Here are a small network's activations along a few directions, averaged over the inputs that share one value of a field.
Values that are neighbours, or in one group, have similar rows; names and order tell nothing.

Other fields vary at random and push rows far along one fixed direction, the same in every table; ignore that.

E, 20 values:
e18: [ 22  -9  -3 -36 -21 -18  -9 -39 -36  39  23  26   4   7 -62]
e15: [ -1  15  -8  20   0 -41 -31 -31  -9  36  -2   2  -5  -5 -27]
e9: [-20  -8  -3   5   9  21  39  30  31  -7 -30 -36 -13 -58  21]
e16: [ 42   8 -14  -9 -24 -25  11  28  -4  11  12   0  18  21  27]
e12: [ 43  26 -28  -1 -52 -72   9   2 -24  30  12   4  14   4 -43]
e7: [ -7   6   2   5 -18 -27 -15 -38 -13  -1   1  15   0  10 -48]
e14: [ -2   1   6  14 -16   4   9   3  17 -53  -7  -7  12  19   9]
e3: [  9 -20  11 -35  16  20 -11 -18 -18  18  23  19  -2   9 -10]
e4: [-48  16  10  54  46  28 -29  10  34 -23 -25 -24 -16 -12  43]
e2: [ 26  -4   0 -36 -35  -7  19 -10 -26  14  12  11  17  -7 -50]
e6: [-37 -13  15  16  48  81  38  60  62 -44 -44 -53 -20 -57  86]
e1: [ 20  11  -2 -12 -56 -41  11 -13 -13   0   8  12   8  13 -54]
e5: [-69 -17  30  33  65  63  -6  13  35   0 -57 -45 -36 -63  43]
e8: [  7  -9   4 -16 -12   7  14  12   0 -27   6  17   8  30  14]
e10: [-54   1  22  39  31  39 -14  -3  19 -58 -25  -5  -8   8  22]
e19: [-29 -17   4   9  52  36 -14   9  14  24 -11 -13 -13 -23  45]
e17: [ 54 -13 -18 -63 -42 -27  20 -12 -44  33  47  42  24  30 -39]
e11: [ 78   1 -22 -47 -42 -66 -35 -44 -61  48  74  62  21  83 -59]
e20: [ 12  11 -11   9  24 -10 -32  -7 -18  28  19  14  -8  21  15]
e13: [-43  14   7  50  24  33  25  47  55 -68 -38 -43  -6 -31  67]
Each value of E is a pair of two hidden parts, and every pair occurs once (5 first parts, 4 second parts).
Changing only the second part turns e4 into e10. e5 has the same second part as e4; what does that change turn e5 into?
> e18
Changing only the second part turns e20 into e11. e15 has the same second part as e20; what does that change turn e15 into?
> e7
Changing only the second part turns e14 into e13. e17 has the same second part as e14; what does that change turn e17 into?
> e6

G, 12 values:
g4: [-92   6  31  64  63  72 -25   2  68 -74 -45 -26 -25 -14  67]
g11: [-41   1  19  44  34  24 -26 -13  25 -48 -22 -11 -20  18  33]
g10: [ 38  37 -36   2 -58 -92 -35 -44 -43  77  34  36  16  35 -65]
g9: [ 26 -10   2 -32  23  13  -8 -11 -14  48   1  -4  -9 -27  -3]
g8: [ 44   8 -10 -26 -75 -37  32   4 -13  -2   7   6  19  16 -46]
g6: [ 29 -10   0 -40   0 -11 -23 -29 -47  37  43  38   8  26 -48]
g2: [-33  -7  15  16  20  55  43  61  58 -68 -36 -35  -3 -25  83]
g1: [ 24 -27  -8 -35   4 -14  -7  -1 -24  76  21   8  -3  -9 -22]
g7: [  0  33 -12  31 -10 -44 -24 -14 -23  31   8   0   2  -3 -27]
g3: [-25 -21   8  19   4  20  55  38  31 -76 -32 -39  10 -38  17]
g12: [ 42  11 -13 -15 -23  -8  28  38 -12 -14  15   2   7  18  14]
g5: [-11 -20   6 -29  18  21 -10 -31  -6  13   5  26  -1   5  -4]
The values of G form 3 separate groups.
List the group mates of g1, in the order listed.
> g9, g6, g5
List the group mates of g3, in the order listed.
> g8, g2, g12
